These are the activations of a small neural network, seen along a few directions. Each row is one input.
Each table varies a few parts of the input and shows all the possible inputs, shuffled.
Descriptions start from the smaller parts, as in this example, which fits no table here: one of 6 places along a line, together with either a single point or one of 9 places around a ring or (one of 2 separate values, together with one of 8 places around a ring).
Shared parts are said once, and a part with two or three values counts as separate values.

Other details of the inputs shift rows strongly along two fixed directions, in all tables alike. That doesn't count.

Rows:
R1: [-16  67   6 -48  12 -50 -11 -20  15  22  -3  18  30  39  13]
R2: [ 23  31 -50 -26  25 -17 -37 -24  83  29   7 -30 -24 -37 -61]
R3: [-24 -40  -9  33 -22  -3  27 -14  -3 -29  11  23  18   9  56]
R4: [-11 -67 -32  45 -10  15  11 -10  29 -22   5  -8 -19 -28  24]
R5: [-14  11  28 -11  -2   0  15  -2 -33   8 -10  16  20  23  18]
R6: [-19  30  30 -25   4 -16   9   2 -44   9   0  19  25  42  17]
R7: [ -8 -60 -29  49 -14  25  27 -14  32 -17   1   4   2 -39  16]
R8: [ 28  37  31 -38   1   6 -12   5  -3  15   1 -13  -6 -26 -50]
R9: [ 24  45  13 -30  19  -2 -17  14   2  17   1 -14   3 -13 -54]
R10: [-13 -61 -48  59  -1  15   8  -9  32 -20   0  -5  -8 -15  25]
R11: [ 31   5  -2 -13   5  11 -15   4  36   3  12 -27 -18 -65 -63]
R12: [-29 -40  -9  46 -17  -8  26 -13   2 -33   1  19  26  19  63]
R13: [-12  -5  -7  11   0  -4   1   3 -16  -3 -11   8   5  31  25]
R14: [-15 -61 -42  60  -5  10  17 -13  40 -24   4  -5  12 -29  20]
R15: [ -9 -59 -48  59  -4  16  13  -4  34 -22   2   0  -9 -15  30]
R16: [ -7  22  27 -10  -7 -17   7   3 -26  -9  -1  18  24  34  31]
R17: [ -8  40  36 -38   1 -16 -10   9 -52  13   1  12   0  53  13]
R18: [  4  44  29 -29  -3 -16 -11  15 -39   8 -10  11   1  48  14]
R19: [ 14 -11 -12   0   1   4 -12  -9  28  -3  16 -20  -8 -45 -40]
R20: [ -1  47  34 -34  -1 -19 -14  12 -48  10 -13   8   6  56  13]
R21: [ 23  36  13 -39   9   0 -25  11 -10  17  10 -14 -23  -5 -45]
R22: [-24  11  40  -9 -18  -5  21   4 -57  -2 -12  36   7  64  67]
R23: [ 21  43  10 -31  16  -8 -19  11   0  17  -6 -20   5 -11 -56]
R24: [ -1  41  38 -35   3   1   0  13 -52  24 -14  16   0  43   9]
R25: [ -8 -62 -41  58  -9  11   6 -11  35 -26   5 -10 -12 -19  28]
R26: [-27 -44   1  35 -24   6  31 -17  -3 -24  -4  17  17   4  55]
R27: [  2  45  22 -29   6 -11  -9  17 -41  16 -13  11   5  48   7]
R28: [ 21  36   7 -36  17   4 -21  14 -11  24   6 -12 -19  -5 -49]
R29: [ -7  41  34 -36   4 -14   3   9 -42  14   3  19  21  36   3]
R30: [-29 -47 -15  35  -5   5  24  -5 -10 -15  -6  19   1  19  56]
R31: [  47   27    5  -35   15   23  -38    7   28   29    3  -47  -47  -60
 -103]
R32: [-28  13  35 -12  -6 -14  28   6 -51  -3  -8  38  33  53  58]
R33: [ 41  21 -18 -14  16  10 -25   8  40  13   3 -36 -11 -60 -87]
R34: [ -9  -2   8   9 -12 -14   6  -3  -7 -14  -4   6  22  15  24]
R35: [-15 -65 -32  48  -6  15  22 -13  34 -19   4  -2   6 -38  16]
R36: [ -7 -65 -32  45 -14  17  15  -7  31 -23   7  -1 -18 -28  29]
R37: [ 47   5 -25  -1   6  11 -28   5  60   0  12 -42 -22 -80 -91]
R38: [ 20  35  28 -41   9  -4 -17   8  -1  14   4 -17  -3 -24 -51]
R39: [-17 -64 -46  51  -4  15  12 -13  22 -17   8   0 -12 -16  26]
R40: [ -7  34  33 -20  -2 -16  -2  12 -43   2  -6  19   6  59  35]
R41: [ 30  -1 -17 -11  18  20 -19  10  30  18   4 -28 -33 -52 -66]
R42: [-13 -12   5   7  -2  12  10  -2 -20   3 -11  11  -3  18  23]
Description of these inputs: one of 2 separate values, together with either a single point or (one of 4 places along a line, together with one of 5 places along a line).
The inputs of R30 and R35 match in every part but the choice among 2 separate values. If R25 is changed in the same way as R30 into R35, which row does it become?
> R12
The inputs of R26 and R31 match in every part but the choice among 2 separate values. If R7 is changed in the same way as R26 into R31, which row does it become?
> R24
Change only the place on the line of 4 in R13. List by row number the other rows that result.
> R18, R20, R27
Change only the place on the line of 5 in R22. List by row number the other rows that result.
> R18, R21, R36, R40
